Each row below holds a small network's activations on one input, seen along a few directions.
In each table, some parts of the input vary, and every possible input appears once, in random order.
A made-up example of a description, with smaller parts first: line(4) and (point or ring(9) or (values(2) and ring(8))).
Shared parts are said once, and a part with two or three values counts as separate values.

Other details of the inputs shift rows strongly along three fixed directions, in all tables alike. That doesn't count.

Table:
x1: [  1  -6  -7  13   3   1   0  -2  13 -14   6  -3]
x2: [-33  -8 -25 -25  22 -20 -12  -4  49   1 -10  12]
x3: [ 21  -8  18  32 -18  16  10   3 -32 -11   1 -14]
x4: [  2  11 -15  15 -20 -18   6 -21   8   9   4 -21]
x5: [  9  -2   2   0  12  17  -1   6  10 -11  20   3]
x6: [-11  -8 -14  -2   0 -14 -10  -6  29   2   6  -5]
x7: [ 33  -2  17  22 -15  20   6   3 -26  -1  27 -13]
x8: [-19   0 -26  -6   2  -4   0   2  20   8  13  -7]
x9: [  3  44  26   0 -39 -14   9 -23 -46  43 -26 -12]
x10: [ -4   3 -14  -9  15  -2   9  -9   5  -8  -1   0]
x11: [ -5  31  20 -13 -18  -6  12 -14 -39  33 -34  -2]
x12: [ -5   8  23  -9   8   4  14  13 -33 -10 -30  25]
x13: [ 11   2  -5  21 -38 -15  -3 -25  -3  24  12 -34]
x14: [-17  19 -26 -17  11 -19   3 -23  25   4  -3  -2]
x15: [-18  15   9 -25  -3 -16  -8   1 -13  27 -35  17]
x16: [ 19   2  11  12 -29  10  -2  -6  -6   9  16 -20]
x17: [-14  -3  18 -23  35   2  10  31 -20 -23 -33  46]
x18: [ -8 -10 -10   7   7  13  -4  17   6  -9  19   0]
x19: [ 23   4  18  24 -13  17  10  -6 -37 -10   8 -15]
x20: [ 21   2   9  13 -29   6  -4  -4  -7  10  19 -20]
x21: [ 30 -28  13  16   1  28  -8  26  -5 -20  31   1]
x22: [ -1   5  -5 -11  14   7   0  -5   8   3   5   1]
x23: [  4  11   3  -1 -20  -5  -9  -9   2  17   5 -11]
x24: [ -3 -35  -6   0  28   7 -14  24  25 -24  12  17]
x25: [-13  23 -21   4 -17 -29   1 -30  14  20  -9 -18]
x26: [-11 -11  -6  -5   1 -12  -6   3  20   0  -2   3]
x27: [-18  26  13 -29   3 -14   8   2 -17  24 -36  22]
x28: [ 16   7  -3  16  -8   1   5 -14 -14  -4  16 -14]
x29: [ 9  3 -1 -3  4 10  4 -1 10 -2 18 -3]
x30: [  5 -13  -9  15  11   1  -2   6   7 -17  10   1]
x31: [ -9  -1 -22   1   4 -12   3 -10  27  -5   1  -5]
x32: [  7  -9  -2  -2   1  13 -10   2  11  -1  13  -6]
x33: [ -7  -3 -25   2   8 -16   1  -9  22  -1   2  -4]
x34: [ -2  -2  29 -16   0  11  -1  21 -30   6 -31  20]
x35: [-19 -25  29 -19  26   9  -3  42  -9 -21 -37  46]
x36: [ 20 -19  17  11  -1  28  -9  20   0 -19  22   2]
x37: [ 14 -33  11  17   2  21  -4  18  -1 -21  15  -3]
x38: [-13 -13  -8  -5   8  -5  -9  -2  19   0  -5  -1]
x39: [ -1   4 -25  -6  13 -11   5 -13  15  -5  11  -3]
x40: [ -2  10  26 -13   8   4   3  14 -34   9 -25  25]
x41: [-18  20 -29 -18  12 -24   2 -23  25   6  -2  -1]
x42: [  4 -14  -6  14  11   9   0   4   7 -19   6  -3]
Description of these inputs: values(2) and (point or (line(4) and ring(5))).
Q: Changing only the values(2) part turns x13 into x24. The same change can be made to x35. Which row results?
A: x2
Q: Changing only the values(2) part turns x8 into x18. The same change can be made to x31. Which row results?
A: x1
Q: Start at x33 and move only the line(4) part, one step at a time. The first step leads to x4. Which rows follow, in order?
A: x31, x3
Q: Which other rows does x39 become when the values(2) part takes its other values? List them by row number.
A: x28

Table:
x43: [ 5 -4 11 -2 -5 13  2  1 -4 -6 -4 -2]
x44: [ 18  -9   5  15  -6   6  -4 -17  -1   0   8 -19]
x45: [ -1 -12   7 -13  28  19  -6  27  17 -21  16  25]
x46: [ 31  -5  -7  15 -17   1  -4 -15   8  -3  35 -24]
x47: [ 17   7   4   7 -11   5  -6  -2  -1   4  28 -11]
x48: [-39  13 -20 -22   4 -27  -3 -16  24  16 -38   5]
x49: [ 11 -30   1  16  19   7  -9  25  21 -36  22  13]
x50: [ -5 -10  23   5   6  23   2  36 -22 -17  -4  23]
x51: [-34  24 -24 -39  11 -15  -5 -18  28  24 -21   3]
x52: [ -3  -6  -2 -20  26   0  -4  18  23 -10   4  22]
x53: [ -6   4  -1   8 -13   2   5  -3 -14  13  -8 -14]
x54: [ -8 -11 -39   1  10 -21 -10 -21  43   2  15 -10]
x55: [  1  20  16   2 -28  -8   2 -23 -11  17 -21  -9]
x56: [ 7 -8 12  3  1 10 -3 -5 -4 -6 -9 -6]
x57: [  3  -2   0   5  -1   1  -5  15 -13   1   8   7]
x58: [ -9 -12 -28   4  14 -12  -9  -5  55 -15  22  -2]
x59: [-15  19   4  -3 -23 -24   5 -12  -8  20 -19  -3]
x60: [ -5 -11  21 -16  17  15   1  23  -2 -20 -15  30]
x61: [ -6 -11  19  10   0   7   0  12 -23 -10 -25   6]
x62: [-10  -7  16   0  -3   5   5  13 -28  -4 -26   6]
x63: [  8  -3 -13  21 -25   4   2 -15   8  -2  22 -32]
x64: [  3  12   9  -1 -12  12   0  -3  -6   6   7  -4]
x65: [ -4  -6  23  13  -7   6   1  14 -18 -12 -21  13]
x66: [ 10   1   0   5  -8  17  -3  -7  -6   5  17 -20]
x67: [ 7 -2 12  1 -1 18  3  9  0 -6  6  4]
x68: [ -6  34   4 -14 -25 -19   0 -28 -29  48 -24  -9]
x69: [-13   2 -15 -29  22 -24 -11  -6  29   3 -22  20]
x70: [ -5 -17  16  -1  17  14   5  30 -26  -9 -17  20]
x71: [-14  25   0  -5 -19 -23   0  -6 -14  28 -10  -2]
x72: [-13  11  18   0 -13   6   4   9 -43  15 -28   1]
x73: [  4  16   8  -1 -18  -4   5 -20 -22  30 -13 -16]
x74: [ 18 -10 -12  19  -6   2  -2   6   7  -5  30 -12]
x75: [ 21   3   3  19 -21   0  -5 -22  16  -2  25 -24]
x76: [ -5   8  10  -7  -7  -1  -1 -12  -1   6 -25  -2]
x77: [  5  20  -7   3  18   7  17  -2 -19 -16   8   5]
x78: [ 26   6 -10  12 -18  -1  -2 -16   7  11  29 -24]
x79: [  3   1  -4  17 -17  14   0   1  -6   1  17 -20]
x80: [-26   2 -23 -15  11  -9   2   1  26   6 -11   2]
x81: [ -2  22   9 -14 -19 -24   1 -17  -8  23 -17  -2]
x82: [  6 -15  -4  15   3  16  -3  10  -8  -6  21  -9]
x83: [ -3   3   6 -13  -2  -6   2 -13 -11  14 -18  -2]
x84: [-23 -11 -29 -22  33  -9  -8  13  28  -1   3  20]
x85: [ 14 -11  25  -3   2   9   2  12 -29  -4 -13  15]
x86: [-15 -10 -33  -4  18   0  -3   4  50 -11  23  -1]
x87: [ -8  -3  25   1   6  12   1  34 -23  -9  -8  25]
x88: [  4 -17  20   6  11   1  -5  29 -19 -19 -20  28]
x89: [  5   6  13  -5  -2 -12  -5  -4   1   2 -12   7]
x90: [ -3  -2   0   6 -13  -7   3  -9 -16  10  -7 -12]
x91: [ 20  -6  -7  26 -22  -5  -2  -6   8  -6  35 -23]
x92: [ 17 -29 -16  -1  30  18  -5  13  30 -21  36   6]
x93: [-11 -22 -29  -9  33  -2  -4  14  34 -11  14  14]
x94: [ 14 -12  26   2   7   6  -3   9 -23  -7 -19  16]
x95: [ 14  24 -19  16   0  -3  22 -25  -6  -6  21 -20]
x96: [  8 -11  18   5  -3   0   0  23 -27 -11 -11  17]
x97: [  8   2   4  21 -18   3   4   2  -1   2  20 -14]
x98: [ -4  36  -6   3   0 -23  21 -34 -18   4 -24  -3]
x99: [-31  18 -26 -39  17 -21  -6 -20  20  31 -19   4]
x100: [ -8 -15  -4   3  13  -4  -4   2   3  -7 -11   4]
x101: [22 -7  1  5  5 16 -9 11 -1 -9 29  0]
x102: [ 17  -3   4  12 -11  22   3  -3   2  -3  18 -19]
x103: [-11  10   3 -20   3 -11   0  -4  13   5 -13  13]
x104: [-24 -13 -12 -24  27 -15  -2  14  10  -3 -23  31]
x105: [  5  14  12  -1 -13   0   4  -5  -4  12   1  -3]
x106: [ -2   2   5  12 -20   0   4  -1  -7  -1   0  -7]
x107: [ 15  -5  -7   9 -15   7   0 -22   9   2  22 -33]
x108: [-10  19 -36 -12  27 -19  18 -24  22 -14   4   2]
x109: [ 18  -7   1  12  -7  20   2  -5  -1  -2  19 -22]
x110: [  0  -8  22   1  10   5   3  37 -19 -11 -11  26]
Q: Changing only one part turns x46 into x78. The same change can be made to x81. Which row results?
A: x52
Q: Changing only one part turns x64 into x55. The same change can be made to x82. Which row results?
A: x100
Q: What is each input in this table made of?
A: line(4) and (point or (values(2) and ring(8)))
Q: Start at x58 and move only the line(4) part, one step at a time. The first step leads to x59. Which rows follow, in order?
A: x97, x87
Q: Start at x91 and move only the ring(8) part, one step at a time. The first step leads to x96. Which rows follow, in order?
A: x104, x90, x62, x63, x106, x59
Q: Which other rows does x94 become when the ring(8) part takes its other values? List them by row number.
A: x44, x55, x56, x69, x75, x76, x89
Q: Which other rows does x76 become when the values(2) part takes its other values? List them by row number.
A: x48

Table:
x111: [ 36  -8  44  32 -26  25   2  20 -49  -8  11  -3]
x112: [ 19   5  -2  21 -34   6  -2 -24  -6  17  25 -38]
x113: [-20 -10 -42 -17  27 -14 -10   3  56  -5  20   4]
x114: [  2 -16  38   5   7  17   3  33 -39 -17 -32  28]
x115: [-25  30  -9 -17 -17 -35   1 -20  -2  35 -30   0]
x116: [ 19 -22   2  24  -2  25  -3  17   2 -21  37  -9]
x117: [-24  51   1 -34  13 -24  20 -22 -28  22 -52  21]
x118: [ 29 -18 -13  28 -14  20  -6 -15  24 -11  52 -38]
x119: [ 33   5  26  31 -41   6   1 -10 -35  10  13 -25]
x120: [-12 -32 -24 -23  52   4 -12  20  59 -34  15  25]
x121: [-27  12 -33 -21   6 -35  -5 -22  38  17  -9  -1]
x122: [  2 -14  37   3   7  11   3  32 -36 -17 -30  30]
x123: [ 17  -8 -33  29 -21   2  -5 -32  35   2  51 -50]
x124: [ -8  11  12  -9 -12 -10   1 -10 -14  18 -30   1]
x125: [  1 -17  24 -10  22  19  -3  40 -13 -20  -8  34]
x126: [-14  -4   3  -8   7   2  -2  12  -7   1 -17  11]
x127: [-14 -23 -10 -24  42  13  -8  29  32 -21   7  29]
x128: [-13  56 -22 -10 -15 -34  24 -50 -19  33 -23 -18]
Q: Changing only one part turns x124 into x114. The same change can be made to x125. Which row results?
A: x113
Q: What is each input in this table made of?
A: values(2) and (point or ring(8))
Q: Which other rows does x128 become when the values(2) part takes its other values? List them by row number.
A: x117
Q: Which other rows does x122 become when the values(2) part takes its other values? List them by row number.
A: x120

Table:
x129: [ -7 -28  15 -13  15  11 -12  20  -4 -14 -17  18]
x130: [-22  20 -16  -2 -22 -36   9 -25  15  25 -21 -11]
x131: [ 23   3   0  15 -13   9 -11  -5  16   5  33 -17]
x132: [ 12 -49 -13   2  22  13 -11  24  34 -36  36   6]
x133: [ 11 -15  11  29  -4   5  -1   7 -16  -7   5  -4]
x134: [-28  -1 -33 -42  48  -9   0 -10  44  -3  -5  17]
x135: [-11  31  10 -12  -2 -14   4 -14 -16  18 -16   8]
x136: [ 22 -11  15   0  -3  14   4  15 -14   0   4   8]
x137: [-21   2  -8 -16   1 -20 -20  -4  24   9 -10   8]
x138: [  6  -5 -14  22  -9  17  -8  10   0   2  43 -20]
x139: [ 10   2 -10  13 -40 -13  -5 -23  16  12  25 -32]
x140: [ -5  22  -2  -2  -1 -17   2 -13 -25  11 -26   2]
x141: [ 33  -8   5  18  -4  17  13  -2 -14 -13  36 -15]
x142: [-16  -4   0  -4   2  21   1  20 -12   2   0   4]
x143: [ -8 -22   0   4  18   5   2  10   6 -13 -14   8]
x144: [-17 -10 -47  -5  14 -28   2 -17  55   4  10 -13]
x145: [ -7 -21   2  -9  15  -4 -18  15   7  -5  -6  15]
x146: [ 20   1   4  26 -11  21   6  -6 -11 -23  16 -15]
x147: [ -7  -8  31  -5  -9  10  -8  15 -17  -4 -24  10]
x148: [ 14   9  -5   9  -7  12   6 -22  10  -4  31 -25]
x149: [-12  29   0  -3  -5 -18   2 -12 -17   9 -26   7]
x150: [  3  14  12 -10  -7  -7  -7  -3 -15  26 -17   6]
x151: [ -2 -10  18  17  -4  12   5  10  -9 -13 -12   5]
x152: [ -4  -6   6   4  -4  14   7  30 -20  -1   9   3]
x153: [  8   4   6   7   0   3  11   9 -16 -20  -4   8]
x154: [ -1  16  -4  -8   5 -10   2 -19  -8  15   0   0]
x155: [  7   8 -11  10  -6   1   6 -20  -9  -1  -2 -17]
x156: [  9  -2  28 -11   0  17   0  12 -24   8 -23  12]
x157: [-12 -15 -27 -21  47  -6   4  18  26 -30  -4  25]
x158: [  3  14  23  -8  -1   2  16   7 -27  -2 -11  15]
x159: [ 13  18 -15   1 -29 -12   1 -27  23  24  24 -28]
x160: [-17  15   7   7 -12 -20   0  -8  -9  16 -26   5]
x161: [  2   4  16 -15   5  13  -4  10   6   3 -10   7]
Q: What is each input in this table made of?
A: values(3) and (point or (values(2) and ring(5)))
Q: Changing only the values(3) part turns x140 into x155. The same change can be made to x135. Which row results?
A: x148
Q: Which other rows agree with x157 in the values(3) part? List them by row number.
A: x130, x132, x136, x139, x141, x144, x152, x153, x158, x159
